These are the activations of a small neural network, seen along a few directions. Each row is one input.
Each table varies a few parts of the input and shows all the possible inputs, shuffled.
Descriptions start from the smaller parts, as in this example, which fits no table here: one of 3 separate values, together with either a single point or one of 11 places along a line or (one of 4 places along a line, together with one of 8 places around a ring).
Shared parts are said once, and a part with two or three values counts as separate values.
In the rows, 128 means zero.

Other details of the inputs shift rows strongly along two fixed directions, in all tables alike. That doesn't count.

A family of inputs:
x1: [108 119 132  87 112  97 126 101 157 128 161]
x2: [ 94 126  85 102 155 141 139 153 159 137 152]
x3: [156 222  86 117  96 243 226 140 118 101  75]
x4: [141  73 102 158 184 132 140 147 119 131 141]
x5: [156 124 172 137  58  93 122 147 163 160  28]
x6: [117 135 121 135 150  83  96 120 123 117 152]
x7: [133 138  82 119 183 106 150 132 145 103 158]
x8: [129 103  90 136 183 159 107 157 146 146 142]
x9: [134 116 170 157 108  77  83 112  92 134 150]
x10: [139 143 157 135  81 169  82 117 113 158 111]
x11: [140  91  94 151 193 141 115 147 133 121 136]
x12: [130 122 185 148  79 132 132 103 100 121 112]
x13: [127 191 142 135  91 132  95 115 106 134 122]
x14: [122 159 115 105 138  94 100 119 145 141 170]
x15: [143 142 177  71 114  41  86 136 119 153  80]
x16: [148 160 157 160 103 128  91 116  92 111 113]
x17: [123 133 170 127  68 150 109 108 117 124 110]
x18: [110 133 164 118  87 115  61 121 130 158 150]
x19: [134 120  90 126 174  97 174 132 130 113 164]
x20: [122  53 122 139 169 145 156 134 141 131 134]
x21: [115  63 107 118 157 162 134 140 158 134 133]
x22: [ 99  97 149 123 125  87 137 108 131 127 151]
x23: [118 108  92 141 176 104 162 144 122 114 152]
x24: [115 100 110 107 159 110 191 120 152 113 157]
x25: [137 173 153 145  93 147  83 126 105 136 119]
x26: [137 183 100 131  90 244 230 135 111  82  54]
Description of these inputs: either one of 2 separate values or (one of 4 places along a line, together with one of 6 places around a ring).
Which other rows does x25 become when the place on the line of 4 takes its other values? List them by row number.
> x8, x13, x14
List by row number the other inputs of the same sort as x15.
> x5

A family of inputs:
x27: [141 136  67 141 183 171 219 164 123  98 111]
x28: [123  95 109 131 181  87  97 134 136 128 165]
x29: [124 143 201 136  66  68  78  75  84 135 148]
x30: [113 110 106 116 164  69 125 134 154 135 171]
x31: [130 128  79  82 180 179 212 182 148 105  73]
x32: [140 193 141 133  67 200 149 109  95 121  95]
x33: [151 180 151 148  84 206 137 113  78 112  92]
x34: [117  99 109 123 179 107  86 144 142 146 172]
x35: [ 99 103 107 105 156  95 113 126 170 127 178]
x36: [111 128 204 153  59  81  50 102 117 158 103]
x37: [154 115 217 136  62  83  67  85 122 165 118]
x38: [121  53 113 114 155  93 114 130 162 155 137]
x39: [ 99  97 116 110 157  80 133 124 152 127 178]
x40: [153 158 156 157  57 183 147 145 101 115  58]
x41: [138 153  51 127 175 186 201 166 160  99 113]
x42: [156 175 151 156  87 186 148 104  74  94  86]
x43: [106 112  98 107 163 101  99 141 159 155 176]
Describe the family of inputs behind these rows.
> either a single point or one of 4 places along a line or (one of 2 separate values, together with one of 6 places around a ring)

A family of inputs:
x44: [ 95  86 180  82  97  35  62 101 165 168 175]
x45: [140 121 111 100 141 111 171 149 146 123 102]
x46: [115 117 114 127 149 143 140 112 127 102 170]
x47: [ 95  71 167 116  99  50  45 113 171 180 158]
x48: [136 134  97 150 161 121 161 131 117 100 147]
x49: [122  99 124 140 140 180 129 151 133 130 117]
x50: [170 179 195 138  45 145 106 103  90 126  35]
x51: [141 111 119 155 155 147 134 164 123 129 101]
x52: [121 191  70 100 159 158 118 155 147 130 148]
x53: [146 116  94 161 182 159 156 147 113 116 125]
x54: [122  99 115 148 155 160 122 124 124 131 157]
x55: [125 135  96 113 156 107 179 137 127 108 130]
x56: [136 206 182 136  24 148 142  74  81 120  97]
Describe the family of inputs behind these rows.
> either a single point or (one of 2 separate values, together with one of 6 places around a ring)
Which other rows does x54 become when the choice among 2 separate values takes its other values? List them by row number.
> x53

A family of inputs:
x57: [131 158 128 114 107 141 142 126 134 132 119]
x58: [154 122 144 128 128 135 128 142 114 134  79]
x59: [127 158 125 121 110 134 143 127 125 128 114]
x60: [124  84 167 108 134  62  59 130 136 161 130]
x61: [130 161 119 122 112 135 135 128 122 125 117]
x62: [130 142 134 142 122 154 129 126 108 120 127]
x63: [ 99  83 140 122 147  84  86 126 137 142 179]
x64: [130 147 132 114 103 144 146 120 137 130 116]
x65: [133 105 133 137 133 122 138 119 118 122 134]
x66: [127 128 140 135 110 149 141 124 115 117 119]
x67: [124  57  55 146 217 137 179 186 180 125 132]
x68: [128 138 137 118 104 147 146 117 137 127 113]
x69: [135 127 134 158 107 144 127 144 135 132  97]
x70: [100  97 138 105 141  62 100 125 155 142 166]
x71: [144 123 134 161 111 139 131 138 130 132  95]
x72: [141 125 140 137 115 133 152 116 113 114 112]
x73: [125 116 134 125 130 113 144 121 133 122 124]
x74: [139 138 134 145 126 150 132 121 104 120 125]
x75: [129 141 129 138 119 159 126 122 111 126 125]
x76: [134 111 135 105 131 141 112 148 144 150 100]
x77: [123 137 119 126 134 146 113 124 133 135 147]
x78: [122 129 145 117 122  65  88 114 128 140 157]
x79: [125 144 119 130 140 130 116 132 125 120 140]
x80: [136 164 119 120 114 150 125 126 128 126 127]
x81: [126 133 132 137 113 158 132 123 111 126 123]
x82: [128 153 122 138 122 155 122 122 113 125 125]
x83: [125 138 140 127 110 135 150 123 126 117 108]
x84: [138 127 139 117 118 149 119 145 124 141  79]
x85: [117 100 158 132 124  86  83 108 117 142 163]
x86: [120 108 125 119 158  58  85 123 138 138 176]
x87: [111  90  53 107 220 127 195 176 172 115 150]
x88: [118  85  48 129 235 143 177 169 156 112 162]
x89: [124 131 144 121 127  70  77 113 125 137 162]
x90: [143 153 130 131 120 120 152 124 115 121 114]
x91: [105  88 159 110 113  82  70 103 144 155 176]
x92: [136 161 121 126 119 157 120 122 125 126 130]
x93: [148 156 124 143 132 136 130 121 106 115 124]
x94: [126 127 134 132 108 153 138 119 117 123 117]
x95: [127 130 141 130 108 142 146 124 121 114 113]
x96: [113  78 146 102 152  77  75 149 150 156 133]
x97: [131 162 125 125 115 131 138 133 119 119 118]
x98: [142 157 124 139 129 140 127 123 110 116 124]
x99: [108  62  50 135 208 151 170 189 190 131 132]
x100: [108  98  43  97 212 146 181 177 183 123 159]
x101: [137 140 119 127 138 105 136 129 123 123 133]
x102: [132 160 119 133 122 149 121 124 116 122 124]
x103: [129 154 128 141 124 150 125 127 111 119 127]
x104: [101 106 153 105 115  55  78 107 147 153 163]
x105: [136 143 135 127 113 127 153 121 121 120 110]
x106: [114  87 154 133 110  77  56 123 164 170 154]
x107: [132 163 117 126 117 142 126 128 119 121 121]
x108: [132 142 131 132 116 167 125 120 119 130 131]
x109: [128 158 131 124 113 129 146 132 123 122 115]
x110: [109 123 146 114 128  57  60 117 136 143 176]
x111: [136 124 139 138 115 144 144 118 110 117 118]
x112: [144 137 133 149 129 145 135 119 101 120 125]
x113: [136 126 141 133 112 138 149 118 117 114 112]
x114: [141 128 137 148 123 144 141 119 101 120 123]
x115: [130 130 138 120 102 155 142 118 132 125 118]
x116: [126 129 136 127 105 147 143 120 123 121 112]
x117: [124 137 134 124 107 139 147 118 128 123 107]
x118: [140 132 139 135 117 125 156 115 118 116 107]
x119: [142 142 135 131 116 122 155 119 118 120 110]
x120: [129 134 134 131 110 166 131 121 120 130 129]
x121: [138 150 127 144 129 146 128 121 106 119 125]
Describe the family of inputs behind these rows.
> one of 5 places along a line, together with either one of 2 separate values or one of 11 places around a ring
The inputs of x83 and x117 match in every part but the place on the line of 5. If x63 is changed in the same way as x83 into x117, which row does it become?
> x81
The inputs of x111 and x91 match in every part but the place on the line of 5. If x89 is changed in the same way as x111 into x91, which row does it become?
> x80
Which other rows does x106 become when the choice among 2 separate values takes its other values? List them by row number.
> x76
Which other rows does x105 become when the place on the line of 5 takes its other values? List them by row number.
> x64, x70, x104, x119
